These are the activations of a small network on made-up records, seen along a few directions, one row for each record.
After each row come some of the record's fields: Meru, Zonif, Tiz, Todud, Lened, Mavo.
Not every record has every field; a missing one is written absent.
The largest differences between rows may come from other fields.
(in the rows, 500 means zero)
Random noise pushes rows far along 2 fixed directions. That doesn't count. These rows show it; they differ only by the noise:
[447 508 580 642 445 519 549 429 361 367 446 491 530 492 460 441 681 420
 520 470 475 456 288 619]
[521 538 370 267 383 401 515 807 452 513 803 418 360 569 415 449 591 453
 455 464 310 294 622 373]
[523 480 564 551 530 526 552 496 501 493 481 492 566 476 508 454 537 369
 546 473 436 580 422 530]
[587 500 402 254 491 436 526 792 585 618 757 436 439 534 478 462 453 390
 499 468 306 469 690 332]

[388 595 604 472 460 451 481 329 334 392 427 478 429 613 410 520 541 468
 543 544 563 425 390 630] | Meru: l1 / Zonif: c1 / Tiz: s2 / Todud: t2 / Lened: p4 / Mavo: m2
[446 555 531 452 524 485 646 611 475 486 690 582 539 603 491 413 467 348
 541 480 434 403 510 491] | Meru: l1 / Zonif: c1 / Tiz: s2 / Todud: t1 / Lened: p2 / Mavo: m4
[511 486 357 519 357 478 464 572 428 401 568 389 479 503 509 454 713 602
 444 447 494 367 465 477] | Meru: l2 / Zonif: c2 / Tiz: s3 / Todud: absent / Lened: p3 / Mavo: m3
[319 578 642 815 418 470 471 119 195 266 307 566 484 513 401 506 731 552
 445 584 675 433 189 761] | Meru: l1 / Zonif: c2 / Tiz: s6 / Todud: absent / Lened: p1 / Mavo: m1
[542 522 493 439 570 494 532 566 549 567 575 485 543 504 508 509 446 498
 537 502 415 550 596 449] | Meru: l1 / Zonif: c1 / Tiz: s6 / Todud: absent / Lened: p3 / Mavo: m3
[644 461 406 447 523 435 477 594 532 592 558 466 537 468 507 483 479 626
 495 456 435 539 648 407] | Meru: l2 / Zonif: absent / Tiz: s6 / Todud: absent / Lened: p2 / Mavo: m1
[301 633 567 481 385 481 625 592 404 351 702 604 424 590 427 449 537 368
 537 502 450 290 370 550] | Meru: l1 / Zonif: c3 / Tiz: s3 / Todud: absent / Lened: p1 / Mavo: m1
[493 515 348 319 397 418 406 627 401 485 607 421 355 539 425 548 619 646
 395 501 460 302 619 433] | Meru: l2 / Zonif: c3 / Tiz: s1 / Todud: absent / Lened: p4 / Mavo: m3
[559 459 635 679 608 549 531 267 558 541 296 506 612 485 577 475 437 383
 547 500 604 749 417 585] | Meru: l2 / Zonif: c2 / Tiz: s2 / Todud: t2 / Lened: p2 / Mavo: m4
[499 518 256 215 277 363 416 761 311 458 788 412 254 642 371 527 659 668
 344 493 467 104 666 370] | Meru: l1 / Zonif: c2 / Tiz: s2 / Todud: t2 / Lened: p1 / Mavo: m3
[476 481 564 677 498 564 517 391 495 449 306 506 554 483 576 469 522 543
 515 480 581 533 383 587] | Meru: l2 / Zonif: absent / Tiz: s2 / Todud: t2 / Lened: p2 / Mavo: m4
[504 479 471 537 430 439 413 411 362 418 462 408 421 529 436 464 672 554
 423 505 558 407 469 562] | Meru: l2 / Zonif: c2 / Tiz: s4 / Todud: absent / Lened: p4 / Mavo: m3
[314 564 722 728 506 583 624 306 469 365 417 628 560 497 474 424 460 349
 551 513 607 538 205 655] | Meru: l2 / Zonif: absent / Tiz: s2 / Todud: t2 / Lened: p2 / Mavo: m2
[467 512 410 498 364 493 537 649 409 387 651 526 451 532 468 486 641 601
 466 484 487 210 466 484] | Meru: l1 / Zonif: c1 / Tiz: s2 / Todud: t1 / Lened: p1 / Mavo: m4
[417 560 400 513 328 453 546 678 304 324 682 547 453 524 434 451 693 618
 488 453 427 153 425 529] | Meru: l1 / Zonif: c1 / Tiz: s5 / Todud: absent / Lened: p1 / Mavo: m1
[381 552 581 705 459 582 587 419 427 367 442 565 515 535 507 469 565 442
 522 501 556 406 312 633] | Meru: l1 / Zonif: absent / Tiz: s2 / Todud: t2 / Lened: p2 / Mavo: m4
[466 547 405 429 361 456 401 571 334 437 536 464 348 551 396 582 641 697
 372 549 507 265 550 482] | Meru: l1 / Zonif: c1 / Tiz: s1 / Todud: absent / Lened: p3 / Mavo: m3
[535 497 618 397 618 531 496 438 675 634 437 493 535 465 532 526 262 338
 555 530 520 770 550 427] | Meru: l2 / Zonif: absent / Tiz: s3 / Todud: absent / Lened: p4 / Mavo: m2
[343 569 664 676 511 560 526 264 453 385 397 581 510 469 443 519 501 476
 494 573 627 508 294 619] | Meru: l1 / Zonif: absent / Tiz: s6 / Todud: absent / Lened: p3 / Mavo: m3
[496 452 464 448 531 535 646 788 604 530 698 611 569 481 558 406 436 453
 534 423 363 366 555 414] | Meru: l2 / Zonif: c3 / Tiz: s5 / Todud: absent / Lened: p2 / Mavo: m4
[624 384 415 656 492 577 475 511 491 489 398 467 631 410 571 503 644 591
 456 451 525 565 475 493] | Meru: l2 / Zonif: c2 / Tiz: s1 / Todud: absent / Lened: p3 / Mavo: m3
[542 473 407 399 409 416 427 570 353 451 514 423 403 490 415 502 620 666
 476 456 451 309 507 497] | Meru: l2 / Zonif: absent / Tiz: s5 / Todud: absent / Lened: p4 / Mavo: m2
[475 555 652 455 682 519 511 311 708 695 410 511 513 535 542 550 228 243
 555 636 536 841 557 489] | Meru: l1 / Zonif: c2 / Tiz: s2 / Todud: t2 / Lened: p3 / Mavo: m4
[384 452 500 743 327 579 528 464 303 240 356 562 600 418 544 452 782 626
 490 423 550 329 177 638] | Meru: l2 / Zonif: c3 / Tiz: s3 / Todud: absent / Lened: p1 / Mavo: m1
[462 532 508 625 454 549 630 552 450 399 629 592 621 514 503 394 556 348
 537 447 497 461 381 530] | Meru: l1 / Zonif: c2 / Tiz: s3 / Todud: absent / Lened: p2 / Mavo: m1
[515 482 644 548 656 572 530 391 607 598 389 560 556 465 534 512 300 365
 538 541 540 716 525 525] | Meru: l2 / Zonif: absent / Tiz: s1 / Todud: absent / Lened: p4 / Mavo: m2
[683 442 313 368 434 404 327 582 462 557 473 313 415 479 466 550 620 752
 431 473 456 455 673 413] | Meru: l2 / Zonif: absent / Tiz: s4 / Todud: absent / Lened: p3 / Mavo: m2
[472 518 537 638 427 483 511 365 393 377 456 431 528 497 460 453 707 486
 502 481 535 495 306 590] | Meru: l2 / Zonif: c2 / Tiz: s3 / Todud: absent / Lened: p3 / Mavo: m3
[564 457 452 451 525 463 459 459 495 510 449 446 546 483 512 490 528 509
 564 453 486 552 502 527] | Meru: l2 / Zonif: c3 / Tiz: s3 / Todud: absent / Lened: p4 / Mavo: m2
[405 555 586 562 482 471 447 272 376 426 412 472 421 506 393 543 582 506
 451 581 585 477 361 593] | Meru: l1 / Zonif: c2 / Tiz: s6 / Todud: absent / Lened: p3 / Mavo: m3
[727 434 415 340 619 480 424 575 616 676 481 437 575 442 535 595 368 577
 569 482 428 679 739 374] | Meru: l1 / Zonif: c1 / Tiz: s5 / Todud: absent / Lened: p4 / Mavo: m2
[536 426 472 510 551 484 458 454 534 544 439 498 542 487 529 473 486 467
 492 523 530 574 525 505] | Meru: l2 / Zonif: c2 / Tiz: s4 / Todud: absent / Lened: p4 / Mavo: m1
[633 441 526 535 613 540 462 461 613 597 393 475 566 404 548 527 368 541
 547 456 491 688 578 475] | Meru: l2 / Zonif: absent / Tiz: s4 / Todud: absent / Lened: p2 / Mavo: m3
[546 473 367 617 371 508 355 444 309 385 298 400 478 493 520 567 756 769
 396 454 580 421 492 570] | Meru: l2 / Zonif: c3 / Tiz: s1 / Todud: absent / Lened: p2 / Mavo: m1
[356 577 618 581 519 527 585 411 483 451 551 635 507 515 476 522 466 404
 516 559 517 518 390 582] | Meru: l1 / Zonif: c3 / Tiz: s6 / Todud: absent / Lened: p1 / Mavo: m1
[543 475 542 565 547 519 505 419 478 501 497 546 557 459 444 509 498 454
 487 519 548 536 469 514] | Meru: l1 / Zonif: c2 / Tiz: s5 / Todud: absent / Lened: p3 / Mavo: m3
[451 499 546 512 511 545 580 553 519 486 528 614 591 472 544 490 412 483
 558 493 476 525 440 485] | Meru: l1 / Zonif: c1 / Tiz: s2 / Todud: t1 / Lened: p1 / Mavo: m1
[621 517 426 315 539 406 374 577 596 678 573 402 383 461 449 582 407 599
 430 562 407 577 759 355] | Meru: l2 / Zonif: absent / Tiz: s6 / Todud: absent / Lened: p3 / Mavo: m3
[582 485 525 487 575 493 493 463 583 598 403 434 549 524 556 481 441 432
 549 497 467 671 547 501] | Meru: l2 / Zonif: absent / Tiz: s2 / Todud: t2 / Lened: p3 / Mavo: m4
[435 545 446 410 379 448 466 601 505 485 577 466 367 559 453 481 529 552
 446 543 493 330 516 451] | Meru: l2 / Zonif: absent / Tiz: s2 / Todud: t2 / Lened: p3 / Mavo: m4
[508 563 423 272 458 381 407 521 494 569 630 374 300 600 437 557 460 508
 451 571 484 456 674 423] | Meru: l1 / Zonif: c2 / Tiz: s2 / Todud: t2 / Lened: p4 / Mavo: m3
[393 570 629 413 616 472 593 479 555 538 617 613 479 512 452 485 285 366
 601 518 454 520 507 524] | Meru: l1 / Zonif: c3 / Tiz: s6 / Todud: absent / Lened: p1 / Mavo: m2
[515 467 504 569 455 444 389 332 328 395 332 404 481 539 472 507 728 625
 451 500 575 474 459 621] | Meru: l2 / Zonif: c3 / Tiz: s4 / Todud: absent / Lened: p4 / Mavo: m3
[350 576 458 675 318 555 565 569 274 294 588 595 448 514 424 489 699 595
 425 481 511 211 305 597] | Meru: l1 / Zonif: absent / Tiz: s1 / Todud: absent / Lened: p2 / Mavo: m1
[534 443 599 765 614 617 586 301 545 440 327 530 769 416 601 441 531 383
 610 454 572 711 313 605] | Meru: l1 / Zonif: c2 / Tiz: s3 / Todud: absent / Lened: p3 / Mavo: m3
[615 426 524 445 602 546 458 447 730 686 432 463 536 454 568 552 303 425
 507 550 545 777 607 394] | Meru: l2 / Zonif: c2 / Tiz: s2 / Todud: t2 / Lened: p3 / Mavo: m3
[529 502 395 477 420 487 510 681 479 457 666 484 427 478 443 458 549 587
 465 427 448 288 545 446] | Meru: l2 / Zonif: absent / Tiz: s4 / Todud: absent / Lened: p2 / Mavo: m3

Which values does each new row have?
[594 455 435 769 388 542 385 365 339 345 186 389 548 426 541 520 795 761
 435 434 618 436 369 610] | Meru: l2 / Zonif: absent / Tiz: s1 / Todud: absent / Lened: p2 / Mavo: m4
[406 550 480 385 417 441 520 595 373 422 730 549 382 575 355 507 594 495
 424 523 472 260 524 482] | Meru: l1 / Zonif: c3 / Tiz: s5 / Todud: absent / Lened: p3 / Mavo: m3
[622 432 228 339 389 467 443 803 584 551 666 425 507 469 583 449 528 565
 459 421 427 418 673 308] | Meru: l2 / Zonif: c2 / Tiz: s3 / Todud: absent / Lened: p1 / Mavo: m1
[505 409 688 794 629 632 535 248 551 469 175 611 727 339 562 474 449 464
 578 505 602 719 251 642] | Meru: l2 / Zonif: absent / Tiz: s5 / Todud: absent / Lened: p3 / Mavo: m2
[485 499 391 292 439 379 410 574 437 513 608 422 344 560 414 479 526 538
 442 514 490 349 591 451] | Meru: l2 / Zonif: c2 / Tiz: s4 / Todud: absent / Lened: p4 / Mavo: m2
[650 484 397 370 595 451 342 484 626 660 368 367 531 425 542 531 367 560
 517 496 486 722 706 391] | Meru: l2 / Zonif: absent / Tiz: s3 / Todud: absent / Lened: p4 / Mavo: m2
[562 460 464 591 442 510 456 433 479 462 437 396 500 489 526 497 628 559
 464 488 547 543 458 516] | Meru: l2 / Zonif: c2 / Tiz: s2 / Todud: t2 / Lened: p3 / Mavo: m3
[407 551 581 550 491 452 470 305 382 417 461 473 432 511 418 510 580 493
 479 569 561 451 391 596] | Meru: l1 / Zonif: c2 / Tiz: s6 / Todud: absent / Lened: p4 / Mavo: m3
[481 442 455 572 456 532 584 612 502 396 538 532 586 472 554 392 609 504
 534 407 484 340 401 504] | Meru: l2 / Zonif: c3 / Tiz: s3 / Todud: absent / Lened: p2 / Mavo: m4
[512 491 504 505 505 436 458 427 454 520 517 505 467 454 400 490 525 529
 459 526 518 475 465 512] | Meru: l2 / Zonif: c2 / Tiz: s6 / Todud: absent / Lened: p3 / Mavo: m3
[409 553 490 594 399 485 507 483 312 329 509 472 470 541 444 473 715 598
 484 489 495 305 377 598] | Meru: l1 / Zonif: c1 / Tiz: s4 / Todud: absent / Lened: p3 / Mavo: m3
[302 590 675 577 494 547 565 302 351 381 428 602 447 593 420 538 484 396
 519 522 612 471 306 669] | Meru: l1 / Zonif: c3 / Tiz: s2 / Todud: t2 / Lened: p2 / Mavo: m2
[668 416 391 529 527 485 402 529 527 566 400 391 561 439 553 505 575 637
 484 459 466 594 605 471] | Meru: l2 / Zonif: absent / Tiz: s4 / Todud: absent / Lened: p3 / Mavo: m3
[441 548 499 452 453 396 425 410 472 533 496 466 369 562 457 499 488 489
 436 585 552 496 525 505] | Meru: l2 / Zonif: c2 / Tiz: s2 / Todud: t2 / Lened: p1 / Mavo: m4
[435 531 505 577 426 478 460 432 357 388 398 460 436 542 494 500 671 624
 421 495 535 386 441 587] | Meru: l2 / Zonif: c3 / Tiz: s1 / Todud: absent / Lened: p2 / Mavo: m4
[542 443 463 327 602 511 572 723 771 658 642 554 591 460 643 453 262 414
 578 465 380 606 680 334] | Meru: l2 / Zonif: c3 / Tiz: s3 / Todud: absent / Lened: p1 / Mavo: m4
[334 554 653 721 467 590 675 446 394 304 468 643 586 515 501 420 566 443
 578 469 535 341 215 645] | Meru: l1 / Zonif: c1 / Tiz: s2 / Todud: t1 / Lened: p2 / Mavo: m4
[529 553 473 438 484 487 562 586 534 550 651 497 450 576 474 487 446 394
 502 499 474 456 565 445] | Meru: l1 / Zonif: c2 / Tiz: s2 / Todud: t2 / Lened: p2 / Mavo: m4
[578 503 285 271 366 398 397 698 456 517 662 323 369 555 460 520 673 639
 408 467 409 345 674 371] | Meru: l2 / Zonif: c3 / Tiz: s3 / Todud: absent / Lened: p3 / Mavo: m3
[558 483 608 548 671 594 588 416 675 606 401 578 653 494 587 520 282 373
 605 512 551 697 510 493] | Meru: l1 / Zonif: c1 / Tiz: s2 / Todud: t2 / Lened: p2 / Mavo: m4
[521 457 590 755 465 535 539 321 397 355 349 496 594 447 508 440 686 491
 520 442 582 499 249 637] | Meru: l2 / Zonif: c2 / Tiz: s3 / Todud: absent / Lened: p2 / Mavo: m4
[413 557 537 455 554 486 584 593 579 523 669 610 498 489 503 478 358 429
 553 517 421 477 547 471] | Meru: l1 / Zonif: c3 / Tiz: s6 / Todud: absent / Lened: p1 / Mavo: m1
[399 576 542 483 417 491 522 493 422 411 499 486 464 526 439 443 549 452
 508 491 509 409 365 544] | Meru: l2 / Zonif: absent / Tiz: s3 / Todud: absent / Lened: p4 / Mavo: m2
